A small network was shown many inputs. Here are its activations along a few directions, one row for each input.
Each table varies a few parts of the input and shows all the possible inputs, shuffled.
A made-up example of a description, with smaller parts first: one of 6 places along a line, together with either a single point or one of 9 places along a line or (one of 3 separate values, together with one of 8 places around a ring).
Shared parts are said once, and a part with two or three values counts as separate values.

Other details of the inputs vary at random and push rows far along two fixed directions, the same in every table; ignore that.

A family of inputs:
x1: [  7  -5   3   1   3   3   4  -6  10 -13  -8]
x2: [ -2   2 -13   1 -14 -14 -10 -20   1   3  -2]
x3: [ 24  19  42 -23  21   0  -7  13   5 -12  28]
x4: [  8   5   7 -11   0  -7   1   5 -12  14  12]
x5: [-11  -3  -2   7   6  10  14   9  -2   3 -11]
x6: [  1 -19  -5   8   7  13  16   1  12  -2 -24]
x7: [  3  12  -7   6 -26 -38 -32 -44 -24  24  27]
x8: [ 40  21  37 -36  11 -10 -16 -10   7  -5  27]
x9: [-5  6  7  5  5  2 -4  7 -2 -3  2]
x10: [-10  23  -8   7 -26 -30 -28 -31 -38  31  27]
x11: [ 18  13  26 -29  15  10   6  18   5  -6   8]
x12: [  2  -5 -12  10 -10  20  12   3   8  -6  -3]
x13: [  5   2   0  -4   0  -1  -7 -11  10  -5  -4]
x14: [  2 -15  -6   4   0   6  14  -4   5   4 -18]
x15: [ -8   6  -3   3 -11 -16 -18  -3 -11  -2  17]
x16: [  4   6   8  -6   2  -7  -6  -1 -12  15  14]
x17: [ 17 -19  24 -22  38  36  40  56  33 -44 -20]
x18: [-39  -1 -38  33 -33 -29 -29 -26 -29  23   8]
x19: [-15  19 -11   7 -11 -23 -37 -20 -18  15  22]
x20: [-42 -16 -38  38 -12   2   3  -2 -10  19 -28]
x21: [ 24  23  41 -32  22   2 -10  14  10 -10  28]
x22: [  3  11  -2   5 -15 -19 -19 -33 -15  14  11]
x23: [-52 -19 -52  33 -15  14  13   6  -2   1 -45]
x24: [-1  1  5  1  9 -1 -6 10 -2 -6  7]
x25: [-12 -20 -10   5   4   9  15  26  10 -11 -15]
x26: [ 44  17  31 -24   4  -9 -24  -7   3   3  58]
x27: [-43 -19 -41  33 -17  15  24   2 -14  16 -43]
x28: [-6 -1  5  4  9  2  1  8  0  6  3]
x29: [-2  8  9 -1  6  4  3  4 -5  1  3]
x30: [ -7 -10 -17  11 -12  -1  10 -10   4  -6 -20]
x31: [ 18 -13  26 -19  37  38  39  55  32 -44 -23]
x32: [ 41   9  42 -26  22  -2  -8  -2  12 -13  24]
x33: [-40 -13 -41  33 -17 -11 -11 -10 -16  16 -11]
x34: [-16 -30 -14  11  20  33  39  42  21 -19 -44]
x35: [ -1 -10  -3   7   3  15  15  -2  10  -9 -25]
x36: [  1  13 -15   6 -22  -3 -21 -21  -6  14  22]
x37: [ 11 -14   4  -2   9   4   7   1  15  -8  -8]
x38: [  5   9   6  -8  -4  -8   1   0 -16  12  11]
x39: [-9 12  0 -3  1  2 -4 -1 -4  8  1]
x40: [ 24   9  32 -35  18   3  -3  28  17 -26  20]
x41: [ -4 -23  -7   1  15  40  41  23  31 -22 -55]
x42: [ 12  12  -3   5 -17 -10 -23 -22 -10  13  37]
x43: [  8   1   3   4  -4 -15 -16 -22  -2   2  12]
x44: [10 -6  5 -3  2  3 10 -6  4 -2 -9]
x45: [  6  -6  -3  -2  -8   1  13  -5   5  -7 -13]
x46: [  0   5 -13   8 -26 -36 -28 -40 -21  28  21]
x47: [ -6   1  -1   1   4   0  -4   9  -1 -12   4]
x48: [ 26  11  42 -25  27   6   2  21  11 -14  22]
x49: [ 30  14  40 -28  26  -1  -4  15   5  -3  30]
x50: [-35 -17 -49  27 -30   2  15 -18  -3  13 -45]
x51: [  0 -33 -11   3  10  29  49  27  29 -27 -50]
x52: [ 30  -8  20 -21  14  -2   9   8  18 -15   6]
x53: [ -5   8   2   1  -5  -2  -1  -3 -14   9   3]
x54: [ -5  23   5  -1  -5 -19 -34 -15 -13  14  25]
x55: [ -1  26   0 -10 -17 -23 -25 -20 -26  25  26]
x56: [-48 -21 -43  43 -12  15  17   6  -6   9 -45]
Description of these inputs: one of 4 places along a line, together with either a single point or one of 5 places around a ring or one of 8 places along a line.
Question: Changing only the place on the line of 4 turns x25 into x15. The same change can be made to x28. Which row results?
Answer: x3
Question: Changing only the place on the line of 4 turns x52 into x2. The same change can be made to x4. Which row results?
Answer: x55
Question: Change only the place on the line of 8 in x23. List by row number the other rows that result.
Answer: x11, x19, x21, x39, x40, x54, x55
Question: Change only the place on the line of 4 in x16. List by row number the other rows that result.
Answer: x11, x27, x53
Question: Start at x8 and move only the place on the ring of 5, one step at a time. The first step leads to x50. Which rows follow, in order?
Answer: x2, x13, x41

A family of inputs:
x57: [  0 -14   4  -5  14  19  25  19  18 -16 -30]
x58: [-19  -1 -18  19 -15 -20 -16 -26 -16  20  -3]
x59: [-19  -1 -21  21 -16 -20 -20 -25 -13  17   1]
x60: [ 11   8  10  -8   3 -14 -16  -8   0  -3  16]
x61: [ 16   6   8  -6  -2  -7 -15 -11   0  -2  20]
x62: [-29   5 -22  25 -18 -14 -24 -10 -18  13  11]
x63: [  5 -13   4  -4   9  22  30  15  14 -14 -27]
x64: [ 20  -5  18 -19  15  15  24  17  14 -16 -10]
x65: [ 22  -7  13 -16  14  16  16  20  19 -22  -4]
x66: [ -9  -8   5  -4  19  21  23  31   8 -11 -22]
x67: [ 16  11   9 -10  -6  -8 -10 -12   0   4  20]
x68: [  8  17  12 -12  -1   0  -7  -1 -14  16  23]
x69: [ 14   8   7  -8  -3  -8 -15  -9   2  -2  20]
x70: [ 18   9   8 -10  -5  -9  -9 -11  -3   3  20]
x71: [  9   1  21 -17  20  18  19  34   7 -11  -8]
x72: [  1   8   6  -5   0  -7 -20   7  -4  -5  32]
x73: [-36 -25 -40  32 -10  15  20   0   5  -1 -49]
x74: [ -1  15  12  -6  10 -10 -15   4  -8   2  22]
x75: [-25  10 -19  16 -18 -11 -12 -13 -26  28   3]
x76: [ 11   8  13 -10   4 -15 -13 -10  -5   1  12]
x77: [ 16  -6  21 -16  21  14  17  17  17 -19 -13]
x78: [ 23  -6  16 -15  12  20  22  17  19 -18  -6]
x79: [ 13  10  13 -11  -2 -10  -8 -12  -3   4  14]
x80: [-29 -25 -42  31 -18  17  27  -2   3   8 -42]
x81: [-46 -19 -40  36  -7  17  18  15  -3   1 -39]
x82: [ 15   7  14  -9  -1 -11  -7 -11  -4   7  16]
x83: [-14  -3 -25  21 -21 -15 -17 -25 -13  17   5]
x84: [ 10  10  11  -8   2 -13 -18 -10   2  -2  16]
Question: What is each input in this table made of?
Answer: either one of 8 places along a line or (one of 4 separate values, together with one of 5 places around a ring)
Question: Start at x68 and move only the place on the line of 8, one step at a time. The first step leads to x75. Which rows follow, in order?
Answer: x71, x66, x74, x81, x62, x72
Question: Change only the choice among 4 separate values in x69. List by row number the other rows that result.
Answer: x61, x65, x83

A family of inputs:
x85: [  4  14  24 -13  13 -25 -25   2 -21  16  27]
x86: [ 48   2  33 -30   7 -17 -11  -9  11  -7  39]
x87: [ -3  -4   1  -7  12  22  13  34  19 -34 -12]
x88: [ 14  -5   8 -18   1  19  35  12  12 -12 -32]
x89: [ 24  13   6 -18 -17 -15 -18 -24   3   2  27]
x90: [ -2 -10 -28   8 -21  21  22 -10   8   4 -18]
x91: [ 40  19  36 -41  -1 -17 -11  -8   7 -11  25]
x92: [ -4  -9 -26  20 -23  -8   5 -29 -19  29  -7]
x93: [ 26   6  20 -15  -4 -26  -9 -22 -15  14  18]
x94: [-18  -6 -30  24 -13  26   0  13  15  -7  -5]
x95: [-28  -4 -19  23  -8 -29 -17  -7 -15   8   6]
x96: [  0  -8  -2  -3  10  30  13  31  22 -34  -5]
x97: [ -7  -1   3 -10  15  12  19  35  19 -30 -15]
x98: [ 41   8  50 -18  33 -22 -30 -30  21 -17  16]
x99: [  0  30  18 -21   5 -16 -28   1 -19  11  23]
x100: [ -5 -15   9 -10  28   6  19  37  10 -19 -17]
x101: [-28 -15 -31  35 -16  -9 -20 -11 -12   5  10]
x102: [ -2  -5 -23   6 -19  19  26  -9   0   9 -25]
x103: [-42  15 -18  16 -16   0  -4 -10 -26  30  -8]
x104: [  4  -2  20   0  26  33  34  33   0   7 -15]
x105: [ -6 -24 -16   9 -12  -6  20  -5   2   2 -31]
x106: [  2 -11 -26  18 -23  -8  -2 -31 -10  23   8]
x107: [-13  -9  -9  15   0 -11 -13   5  -6  -7   8]
x108: [  8  -8  11  -3  24  16   7 -10  37 -30 -42]
x109: [-38   1 -13  24  -8  -8  -2  -9 -29  35  -5]
x110: [-33  12 -24   8 -12 -19 -21  -7 -19  10  -2]
x111: [  0  13  15  -8  18  41  32  32   3   2 -18]
x112: [ 17   5  10   7   0 -10 -34  -1   3   2  50]
Question: What is each input in this table made of?
Answer: one of 2 separate values, together with either a single point or one of 5 places around a ring or one of 8 places along a line
Question: Changing only the choice among 2 separate values turns x111 into x104. The same change can be made to x94. Which row results?
Answer: x112
Question: Change only the place on the ring of 5 in x105. List by row number the other rows that result.
Answer: x86, x92, x93, x106
Question: Change only the place on the ring of 5 in x89. List by row number the other rows that result.
Answer: x88, x90, x91, x102
